A small network was shown many inputs. Here are its activations along a few directions, one row for each input.
In each table, some parts of the input vary, and every possible input appears once, in random order.
A made-up example of a description, with smaller parts first: one of 6 places along a line, together with either a single point or one of 11 places along a line or (one of 3 separate values, together with one of 5 places around a ring).
Shared parts are said once, and a part with two or three values counts as separate values.

Rows:
r1: [-3.54  3.75 -1.61 -3.02 -0.96  0.65  2.59 -4.20 -3.59  2.58  0.01]
r2: [ 2.75  3.40 -0.88 -0.39  0.05  2.87 -5.26 -7.45 -0.70 -3.05  1.12]
r3: [-5.11  4.53 -0.57  2.48  1.11  2.73 -1.62 -5.59 -4.77 -0.77 -1.03]
r4: [-3.46 -3.35  5.22  3.74  2.07  0.25 -1.11  4.41 -3.06 -1.16 -1.74]
r5: [-4.92  1.98 -2.81  5.26 -2.88 -2.80  1.52  7.99  1.83  0.93  1.80]
r6: [ 0.86  1.94 -3.66  1.81 -1.68 -2.07 -4.19  7.12  8.08  1.02  2.60]
r7: [-2.89 -0.31  1.30 -1.78  0.31 -0.45  5.88 -0.81 -2.49  3.72  0.50]
r8: [ 4.54 -4.24  2.78  2.68  1.85  0.84 -4.86  2.42  2.15 -2.82 -1.02]
r9: [ 5.81 -4.76  0.93 -1.80  0.25 -1.14  1.14  1.27  2.00 -1.45 -1.50]
r10: [ 6.22 -1.24  0.90 -2.34  0.23 -1.82  2.46 -3.33  0.92  0.25  0.51]
r11: [-2.59 -3.96  1.90 -0.41  0.28 -2.03  3.93  3.05 -2.99  1.29 -1.76]
r12: [ 2.33  2.27 -3.51 -6.23 -0.64  2.95 -0.49 -4.87  2.62 -0.55  0.51]
What is each input in this table made of?
Answer: one of 2 separate values, together with either a single point or one of 5 places along a line
The inputs of r8 and r4 match in every part but the choice among 2 separate values. If r6 is changed in the same way as r8 into r4, which row does it become?
Answer: r5
Start at r2 and move only the place on the line of 5, one step at a time. The first step leads to r12. Which rows follow, in order?
Answer: r10, r9, r8
Which other rows does r2 become when the choice among 2 separate values takes its other values? List them by row number.
Answer: r3

Rows:
r13: [-4.69 -1.71  3.00  7.23 -1.86 -0.12 -0.73  6.06 -1.88  2.78 -2.60]
r14: [-5.50  6.79 -4.25 -1.12 -0.79  0.04 -1.32 -4.14  0.49 -1.56  4.53]
r15: [ 3.68 -0.79 -3.50 -3.02  2.82 -1.35 -3.81 -2.31  3.26  1.53  2.43]
r16: [-3.13 -3.27 -1.10 -1.01  4.93 -3.11  3.37 -3.94 -3.59  2.79  0.89]
r17: [ 4.05 -6.49  1.91  1.66  0.35  2.10 -2.66  1.51  1.28 -2.41  0.09]
r18: [-0.47 -2.94  1.48 -0.75  2.72 -1.48  8.31  2.05 -2.36 -0.05  0.15]
r19: [-5.17 -0.40  0.57  4.98 -0.23 -1.77  4.91  6.37 -0.11  2.78 -0.96]
r20: [-2.85  6.80 -5.43 -0.53 -1.65  2.01 -5.23 -3.47  1.97 -1.41  4.64]
r21: [ 4.65  0.20 -2.66 -0.06 -2.57 -1.04 -0.61  6.03  3.72 -1.42 -0.50]
r22: [ 1.03  1.66 -1.28  4.00 -3.34 -2.36 -3.19  7.58  5.00  0.72  2.07]
r23: [-0.15  3.30  2.98 -3.27  0.47  2.33  7.33 -7.78 -1.21  2.24 -2.27]
r24: [-0.90 -4.88  1.56 -0.98  3.81 -1.39 -2.68 -2.39 -6.15  3.09 -0.51]
r25: [-1.71  1.11 -0.67  2.98 -3.13 -4.96  0.69  7.36  2.88  0.70  1.94]
r26: [-1.97 -0.73  0.65  0.73 -0.20 -3.04  6.96  5.26 -1.89  0.06 -3.01]
r27: [ 2.75  4.61  1.09 -6.30 -1.77  1.42  3.83 -7.62  2.50  1.00 -0.96]
r28: [ 5.69 -2.75 -1.59 -1.99 -0.83 -0.14 -0.11  3.09  3.00 -0.50  3.68]
r29: [ 0.29 -1.44  2.73  6.29 -1.82 -2.10 -5.32  7.27  2.05 -1.66 -0.28]
r30: [-7.47  4.31 -1.11  2.15  0.26  3.46 -3.06 -4.51 -4.76 -0.61  0.07]
r31: [ 2.20 -3.83 -0.20 -3.58 -1.05 -3.88  2.85  2.39  1.46 -1.20  3.71]
r32: [ 5.79  4.74  0.11 -4.47 -2.56  3.50  0.31 -7.35  3.69  1.24 -0.59]
r33: [ 5.20  1.82  3.56 -2.68  0.17  5.30 -2.87 -8.42  0.64 -2.27 -3.66]
r34: [ 2.46 -2.90  2.56  1.89 -0.07  0.74 -3.98  5.83  1.98 -3.46 -3.12]
r35: [ 0.64  0.59  3.72 -1.99 -2.26  3.68  1.26 -9.46 -4.08  1.86 -4.67]
r36: [ 0.54 -7.62  1.99  1.04  0.02  1.22  0.98  1.47 -4.45  1.10 -0.34]
r37: [-1.75  5.73 -1.90  2.00  1.12  3.77 -6.82 -3.19 -0.69 -3.79  1.38]
r38: [-7.11  6.68 -3.36  0.56  2.43  2.60  3.45 -4.27 -3.75 -1.26  0.83]
r39: [ 5.40 -3.19 -0.29  0.71  5.13  0.19 -5.79 -1.84 -0.86 -0.58  0.80]
r40: [ 0.81 -0.84 -2.05 -4.98  4.06 -4.58  0.35 -2.20  0.46  1.22  2.31]
r41: [-0.28 -0.36 -0.45 -1.27 -2.25 -3.03  2.65  5.68  4.11 -1.06 -1.41]
r42: [-2.05 -4.21  1.94  1.78 -1.91  1.99  0.92  4.94 -2.70  0.12 -4.65]
The inputs of r16 and r39 match in every part but one. If r18 is changed in the same way as r16 into r39, which row does it become?
Answer: r17
What is each input in this table made of?
Answer: one of 5 places around a ring, together with either one of 2 separate values or one of 4 places along a line
Which other rows does r20 become when the choice among 2 separate values takes its other values? List them by row number.
Answer: r32
Start at r22 and move only the place on the line of 4, one step at a time. The first step leads to r21. Which rows follow, in order?
Answer: r28, r15
Start at r25 and move only the place on the line of 4, one step at a time. The first step leads to r41. Which rows follow, in order?
Answer: r31, r40
